A small network was shown many inputs. Here are its activations along a few directions, one row for each input.
Each table varies a few parts of the input and shows all the possible inputs, shuffled.
Descriptions start from the smaller parts, as in this example, which fits no table here: values(2) and (point or ring(9) or (line(4) and ring(5))).
Shared parts are said once, and a part with two or three values counts as separate values.
(in the rows, 128 means zero)

Other details of the inputs vary at random and push rows far along three fixed directions, the same in every table; ignore that.

A family of inputs:
x1: [103  97 113  77 153 126 139 123 124 172 113 105]
x2: [104 100  76  81 148 116 138 124 125 161 126 113]
x3: [136 121 164 166  82  78 112 131 109 104 152  88]
x4: [171 135 170 177  79 106 115 144 112  84 146  93]
x5: [114 147 113 110 166 179 139 118 149 142 116 177]
x6: [106 139 102  95 145 180 153  92 159 130 107 151]
x7: [122  79 106  69 116  71 129 104 117 157 120  19]
x8: [230 136 163 170 105 115  96 161 126  81 125  69]
x9: [103 102 140 124 105  80 126 146 100 145 162 123]
x10: [ 84 146 134 122 147 131 127 115 131 149 139 174]
x11: [ 77 133 145 132 127 132 148 111 137 143 116 173]
x12: [153 159 118 155 143 167 130 125 151 102 100 156]
x13: [101  85 122  90 135  90 138 127 109 174 122  83]
x14: [104 132  99 117 158 170 154 102 153 140  83 160]
x15: [153 122 121 115 135 118 124 121 135 130 104  89]
x16: [ 79 144 161 137 124 136 135 116 140 136 128 185]
x17: [126  93 122  97 120  97 123 147 107 149 147  97]
x18: [113 156 162 161 109 121 110 148 122 112 182 198]
x19: [105 156 155 167 127 116 113 137 123 122 155 176]
x20: [151 117  86 119 145 150 135 139 125 128 118 127]
x21: [230 138  96 128 139 208 135 135 147  79  81  81]
x22: [105 150 175 184 114 105 110 143 112 119 162 176]
x23: [ 93 131 146 143  99  90 122 113 124 122 151 121]
x24: [207 154  86 136 153 189 121 148 138  93 116 139]
Each input here is: line(4) and ring(6).
Q: The inputs of x3 and x20 match in every part but the line(4) part. If x21 is changed in the same way as x3 into x20, which row does it become?
A: x17
Q: Start at x15 and move only the ring(6) part, one step at a time. The first step leads to x12. Which rows follow, in order?
A: x14, x11, x16, x8
Q: Which other rows does x19 become when the ring(6) part takes its other values? List them by row number.
A: x1, x5, x10, x13, x22

A family of inputs:
x25: [143 148 154 170 122 123 108 152 116 110 148 140]
x26: [155 106 125 132 117  98 114 141 111 124 146  69]
x27: [129  96 152 142  89  68 122 125 113 125 132  58]
x28: [167  96  64  86 158 148 138 122 143 136  90  71]
x29: [155 145 167 160 119 116 113 150 125 114 140 149]
x30: [146 148 153 169 121 121 112 150 109 109 144 144]
x31: [ 60 118 170 121 119  82 122 123 126 161 154 162]
x32: [ 90 140  93 107 167 166 153 110 139 155 100 183]
x33: [150 147 145 154 100 118 116 144 123  98 155 147]
x34: [ 56 109  94  86 146 120 155  95 129 175 126 152]
x35: [169 143 104 144 143 173 134 131 130 102 120 137]
x36: [209 114 102 132 139 155 133 137 135 105  65  50]
x37: [ 77 149 124 138 137 156 133 111 144 130 143 198]
x38: [144  99 161 124 108  63 113 147  99 148 144  73]
x39: [ 50 142 129 113 122 144 138 107 140 140 154 199]
x40: [151 144 170 160 119 127 115 147 114 113 146 144]
x41: [190 118 133 140  97 104 104 155 118  94 145  75]
x42: [ 93 164 167 172  92 147 136 114 139  93 144 194]
x43: [103  98 140 118 118  60 111 138 112 155 140  91]
x44: [167 146 106 131 132 181 131 136 136  98 129 134]
x45: [148 143 170 159 118 127 105 149 127 113 146 143]
x46: [149 149 151 169 121 110 109 152 120 111 138 149]
x47: [ 83 111  96  55 149 111 148  63 149 169  90  66]
x48: [117 168 118 140 133 192 144 119 138 103 137 206]
x49: [186 120  82  91 177 199 144 131 147 133  78  96]
x50: [144 103 104  89 153 163 156 108 149 146  64  84]
x51: [ 60 125  98  91 164 152 144 106 144 168 109 169]
x52: [172 145 101 143 142 161 131 134 141 104 114 142]
x53: [ 48  77 139  78  90  28 131 114  94 182 170  87]
Q: What is each input in this table made of?
A: point or (line(4) and (point or ring(6)))
Q: Which other rows does x38 become when the line(4) part takes its other values? List them by row number.
A: x32, x34, x53
Q: Which other rows does x31 become when the line(4) part takes its other values? List them by row number.
A: x28, x41, x43
